These are the activations of a small neural network, seen along a few directions. Each row is one input.
In each table, some parts of the input vary, and every possible input appears once, in random order.
Descriptions start from the smaller parts, as in this example, which fits no table here: line(4) and (point or ring(9) or (values(2) and ring(8))).
Shared parts are said once, and a part with two or three values counts as separate values.

Other details of the inputs vary at random and push rows far along two fixed directions, the same in every table; ignore that.

A family of inputs:
r1: [ 27  -8 -17  13  29  -5 -13 -13 -12 -31  28  11  10 -21]
r2: [-19   0   3   4 -29  -4  13  52  23  44 -55  -3 -28  31]
r3: [-50  52 -14 -27 -24  14  15  42  31 -21 -52 -30 -70  57]
r4: [ 10 -25  36  -8   1 -21 -35 -56 -35 -20  43  32  36 -40]
r5: [-38  42 -53  48  24  11 -40  -5  -8 -45  17 -20 -99  69]
r6: [  4 -30   4  14 -28  -8   2   4   0  42  29  11  21 -20]
r7: [  7   2 -20   5 -20  -2  -4 -24   7  30  35   7  -5 -25]
r8: [  8 -44  31 -21 -30  -2  45  27  -1  54 -10 -12  63 -16]
r9: [ 33 -26  22 -44  -9 -15  37   9  16  20  -5   8  68 -51]
r10: [ 35  -9  47 -36  20  18  24  32  18  29 -44   8  32 -16]
r11: [ 37 -31   0   6   6   4  24  -9 -22  32   7 -16  48 -27]
r12: [  9  -3 -15  11  23  -3 -19 -48  -9 -35   4  15  21 -28]
r13: [  3  18 -33  -5 -10  15  31  13   8  38 -61  -3 -38   5]
r14: [  2 -44  32  -3 -11 -18 -10 -13   2  -6  16  17  66 -35]
r15: [-53  27 -25  19   5  -7 -58 -37  25 -74  35  13 -61  25]
r16: [-21  -5  17 -44 -19  -3  39  69  35   3 -74   0 -10  21]
r17: [  5  27 -32  14  17  12  -2 -29 -22 -30  30  -9 -11   3]
r18: [ -5  21 -38  12  -2  -1 -15 -34   2  23  40  12 -24 -12]
r19: [  5 -24   6  -1 -20  -4  13 -17  -3  22  50  -8  38 -21]
r20: [  3  -3  10   3 -18  -8 -10 -33 -26  27  28  22 -29  -7]
r21: [ 17  -7  40  -2  30  14 -29 -21   9  -2  -3  18  33 -20]
r22: [  2  19   4  20  30  26 -34 -28  -4   8  55  -1 -24  17]
r23: [ 19 -26  30  -1  -9   0  39  47 -16  17 -42 -21  43   0]
r24: [-14   8  -4 -12  12   9  10  17  16 -23 -86  -4 -14   9]
r25: [  9 -25   1  31 -11  -2   8  28  -8  34 -20   1  -3   1]
r26: [-41  65 -25 -41  -8  17  28  35  27  -8 -72 -31 -63  51]
r27: [ 25 -28   2  40  21 -16 -29  -3 -19 -40  51  17  20 -13]
r28: [ -5   2 -12   5   3 -16 -26 -19  13 -44  68  17  -9 -11]
r29: [-21  -6   8  28   5 -20 -51 -13   8 -43  22  16   4  14]
r30: [ -52   48  -18  -45   -4   12   11   23   44  -21 -109   -5  -53   35]
r31: [ -4  25 -30 -12  21 -10 -19 -25  12 -35  41  16 -17  -9]
r32: [ -3  19 -28 -19  -3  23  40  13   1  19 -57 -23 -27  22]
r33: [ 28 -10  15 -21   1   7  48  29 -11  22 -48 -26  41 -13]
r34: [ 34 -45   2  25   2  -7  11   2 -25  54   6   6  44 -36]
r35: [-23  40 -45   4   5   8 -16 -32   3  -8  39 -11 -44  23]
r36: [-31  42 -23   5   7  17  10  46   4 -29 -66 -32 -72  63]
r37: [ 21 -15  -7  19  32 -11 -12   4 -15 -29  15  11  12 -10]
r38: [-18 -18  21  -2   0   1  13  46  13 -14 -94  -3   2  17]
r39: [-30  15   9 -21 -24   7  24  45  13  -1 -34 -21 -15  34]
r40: [  9  15  -4  39  24  18 -47 -35  -7  22  65  23 -29  -6]
r41: [  5 -20   4  37  -4 -14 -32 -22 -18   3  82  -1  33   2]
r42: [ 19 -18  46 -55 -16  -9  36  15 -14  14 -38  21  22 -18]
r43: [ 31   4  38   2  24  18  -5 -16 -10  18  40  -6  38 -17]
r44: [  3   5  15 -42 -18   2  44  18   9  23 -25 -24  34 -14]
r45: [ 35 -13  -3 -30  10   5  40  11  -2   5 -40   6  36 -32]
r46: [ -2 -12  -6  44  34 -14 -46 -36 -12 -50  24  13   7  -9]
r47: [-19  13  -8  22  10 -16 -36  13  14 -47  32  16 -30  34]
r48: [  6 -23   1  33  -2   2   0  12 -18   4  11 -15   5  16]
r49: [ -27   46  -66   44   13   13  -41  -10    2  -20    6   -2 -107   40]
r50: [  8 -24  12 -15 -38  -4  36  20  17  62 -23  -2  21 -26]
r51: [  7  -6  -5 -19 -16   3  18 -14   1  29  26 -15  29 -19]
r52: [-19  12  -5 -16  -4  -7 -21 -21  25 -30 -10   3  -2 -12]
r53: [ 22 -30  46 -38 -28  -4  42  -8 -32  49  -8   2  42 -20]
r54: [ 11   1  28  -8  -7 -11  -7 -37 -41 -11  57   7  11 -11]
r55: [ -6   9   1  38   3 -15 -40 -14 -14 -33  77  -5   5  20]
Description of these inputs: line(5) and (values(2) or ring(9)).
Changing only the line(5) part turns r53 into r54. The same change can be made to r11. Which row results? -> r33
Changing only the line(5) part turns r45 into r17. The same change can be made to r9. Which row results? -> r44
Change only the line(5) part in r5. List by row number the other rows that result. -> r34, r36, r37, r46
Change only the values(2) part in r53. List by row number the other rows that result. -> r22
Change only the ring(9) part in r7. List by row number the other rows that result. -> r2, r6, r13, r18, r25, r34, r49, r50
Which other rows agree with r30 in the line(5) part? List them by row number. -> r4, r12, r14, r15, r21, r24, r29, r38, r46, r52
Change only the values(2) part in r54. List by row number the other rows that result. -> r43

A family of inputs:
r56: [ -3  -1  -8   0  -7  10  16  16   2   8  -6 -11 -11  11]
r57: [ -5  23   3 -16  -8  14  18  26   7  23 -47  -7 -27  20]
r58: [ 25 -24   7  -1  -6 -11  21   3 -14  36   0   0  42 -27]
r59: [ -1 -14  13  -5   1   1   8  11  -1 -15 -20  -2  10  -1]
r60: [-33  51 -36  15   6  12 -27  -3   8 -36  28  -9 -77  47]
r61: [-39  34 -11 -11  -6   5   3  46  31 -27 -88  -9 -60  46]
r62: [-22  10   2 -11   4  10   7  45  26 -15 -70  -3 -38  37]
r63: [  2 -18  24 -27 -25  10  50  46   9  47 -63 -18  21   5]
r64: [ 13 -22  15   4 -10  -8  10  -2 -12  34   5  -1  39 -20]
r65: [-26  25 -15  -9  -6  16   8  15  19   3 -30 -18 -40  32]
r66: [-17  31 -15 -13  -5   9  13  26  13   0 -29 -14 -48  33]
r67: [ -4  15 -28  47  15   7 -48 -40 -19 -24  71  10 -43  13]
r68: [ 15 -20  13 -29 -21  -3  41  19   4  43 -30  -1  30 -22]
r69: [ -5  -3   8  -7  -4  -6  -8   0  11 -13 -11  11   4 -10]
r70: [ -6  26 -26  30  17  -2 -39 -30 -14 -25  67   4 -43  13]
r71: [-26  23 -22  17  -6  -2 -20  -4   5 -13  16  -6 -39  29]
r72: [ 27 -40  24   4  -9 -12   0 -32 -18  38  48  10  61 -46]
r73: [-22  24  -6 -15   4  10   3  27  27 -21 -65  -9 -36  25]
r74: [  8 -12  -3   1  -6   1  17  10  -5  16   1  -6   3  -1]
r75: [ 36 -37  22   1  13 -10   0 -33 -18  -2  42   8  81 -55]
r76: [-37  34 -32  31  21  -2 -53  -6  14 -62  16  11 -68  41]
r77: [ -4   8  14 -15  10   0   2  25  18 -11 -35   4  -2  13]
r78: [  6   1  14  -8  10  -6  -8 -11 -11 -25   9   4  14  -2]
r79: [  5 -12   4   8  12 -12 -27 -22   4 -18  35  24  15 -18]
r80: [ 36 -37  13   5  -2 -13   3 -32 -23  34  56  15  61 -55]
r81: [  7   0 -11  21   2  -3 -13 -20 -13   7  26   7  -2  -6]
r82: [-22  30 -42  30   4  -1 -34 -20  -1 -33  49  -1 -50  25]
r83: [-11   0   6 -13   1   6  10  19  -1 -18 -45  -5 -16  22]
r84: [ -4  -8   2  13  -2   7  -4   2  -6  12   7  -6 -10  11]
r85: [ 16  -7  14  14  14 -10 -26 -22  -8 -26  47  13  30 -24]
r86: [ -5   7  -1 -12   9   3   1  -6   0 -22 -22  -3  -3   5]
r87: [ -3   4  -1  -6  15   3  -4   8  19 -14 -23   4  -1   3]
r88: [ 23 -20  -8  32  11  -6 -21 -32 -27   3  71   8  16 -21]
r89: [ 12 -21  12  14   8  -6 -12  -5  -5 -16  15   7  26 -17]
r90: [ -6  11  -5  -7  -9   7   4   1   4  17 -19   5 -25   6]
r91: [ 15 -13  28 -15   2  -7  13   5  -5  -4  -7   2  43 -21]
r92: [-32  35 -40  17   0   4 -33 -20   8 -33  41   3 -69  30]
r93: [ 13 -16  12 -29 -22  -3  57  43   6  48 -65 -13  29  -8]
r94: [ 21 -14  12  25   7  -9 -26 -38 -25  10  82   8  35 -26]
r95: [-12  26 -17  -5   2  19   8   8  10  10 -40  -8 -42  22]
r96: [  3  -2  -6  18   9   2 -18 -27  -9   5  41  -1   4  -7]
r97: [-22  21 -25  28   1  -2 -45 -39  -2 -27  71   9 -42  16]
r98: [ 12 -27  38 -44 -17  -4  44  27  10  26 -65   2  49 -28]
r99: [  9 -21  31 -43 -13  -3  38  20   4  18 -62   1  37 -15]
r100: [  9   3 -27  29  13  -2 -30 -47 -14 -18  89   4   7 -17]
r101: [ 12 -13  31 -32 -21   4  44  33   5  48 -39 -15  39  -7]
r102: [ 28 -24   3  -2   1  -4  17 -14 -10  26  26  -2  47 -36]
r103: [-28  21  -2 -19  -8   2  16  38  19 -20 -79 -10 -33  31]
r104: [ 29 -38  25  -3   2 -21   8 -18 -23   3  16   9  78 -40]
r105: [  9  -1  -6  -8   1   5  16   5   0  23 -15  -6   3  -8]
Changing only one part turns r80 into r70. The same change can be made to r69. Which row results? -> r85
Changing only one part turns r60 into r100. The same change can be made to r66. Which row results? -> r102
What do these inputs look like to the network? -> values(5) and (line(4) or ring(6))
Change only the values(5) part in r57. List by row number the other rows that result. -> r67, r81, r90, r95
Change only the values(5) part in r94. List by row number the other rows that result. -> r64, r72, r84, r96

A family of inputs:
r106: [ 22 -13   7 -10  13 -26 -13 -50 -12 -27  28  11  66 -57]
r107: [ 41  -7  44 -51  28  21  55  43   4  10 -90 -22  55 -10]
r108: [ 10 -32  36   3  12 -14   9  13 -21 -16   1  -1  59  -9]
r109: [ 37 -44 -13  24  -2 -11  11 -19 -21  38  64  -1  57 -55]
r110: [ 23 -35  23   0   6 -19   5   9 -14 -26   9   2  60 -12]
r111: [ 22 -32  15  38 -14  -5 -15 -19 -24  44  68   1  36 -21]
r112: [-19  54 -62  21   0  -1 -36 -61 -12 -24  73   0 -55   2]
r113: [-14   6 -11  27  22  -3 -37  -1  12 -38 -16  21 -30  14]
r114: [ -8  23   1  -8  21  -1 -31 -21   5 -35 -16  25 -39  11]
r115: [ 24 -30  56 -68 -50   6  76  44   7 100 -63  -6  39 -28]
r116: [ -6   5 -25  39  21 -12 -39 -17  -7 -80  45  12 -10   7]
r117: [ 33 -33  -4  38   0  -7  -3 -21 -14  55  44   9  37 -34]
r118: [ 29 -25 -15  46   1 -15 -19 -37 -40   4 110  -7  32 -11]
r119: [-44  54 -63  12  -4  10 -40 -58  13 -45  96 -10 -71  31]
r120: [ 14 -39  67 -35 -17  -4  45  63   7  27 -90 -10  67  -5]
r121: [ 49  -2  31 -40   9  30  78  38 -12  73 -54 -35  52 -22]
r122: [ 16 -28  13  19  -4  -6  21   2 -38  39  41 -19  40  -3]
r123: [  8 -22   8 -11  10 -21 -21 -62   1 -48  81  10  67 -47]
r124: [ 31 -24 -18  38  -7  -7  12 -19 -27  15  66  -3  38 -30]
r125: [-37  31  19 -54 -12  -7  13  31  40 -26 -57   6 -16  22]
r126: [-30  34  -1 -61 -41  11  45  46  36  44 -50 -12 -28  26]
r127: [-38  33 -28  22 -13  21  -7  30  24  25 -47 -11 -91  56]
r128: [-36  30  10 -10   4  -3 -35 -11  18 -55   4  18 -70  27]
r129: [-36  18 -23 -13   5   7   0  49  30 -49 -85  -8 -58  36]
r130: [-37  32  -6   3 -26  18  13  55   9  24 -56 -31 -75  72]
r131: [-30  13 -18  -6   9   2  -4  42  31 -33 -86   6 -48  31]
r132: [-43  33  -9  37  13   3 -67   0  13 -69  10   9 -74  49]
r133: [  5 -24  15  34  20 -10 -44 -24  -4 -24  32  27  25 -19]
r134: [-29  53 -54  11   7  30 -27 -42  -7 -10  21   2 -93  30]
r135: [ 43 -46 -16  41   6 -19  -7 -36 -19  43  76  15  58 -54]
r136: [  19  -25   40  -58    0   11   49   16    9   26 -104    3   52  -33]
r137: [-15  43 -20 -26 -13  22  14  16  12  37 -56   0 -82  37]
What do these inputs look like to the network? -> values(2) and (point or ring(6) or ring(9))
Changing only the values(2) part turns r122 into r108. The same change can be made to r119. Which row results? -> r123
Change only the values(2) part in r127. List by row number the other rows that result. -> r133
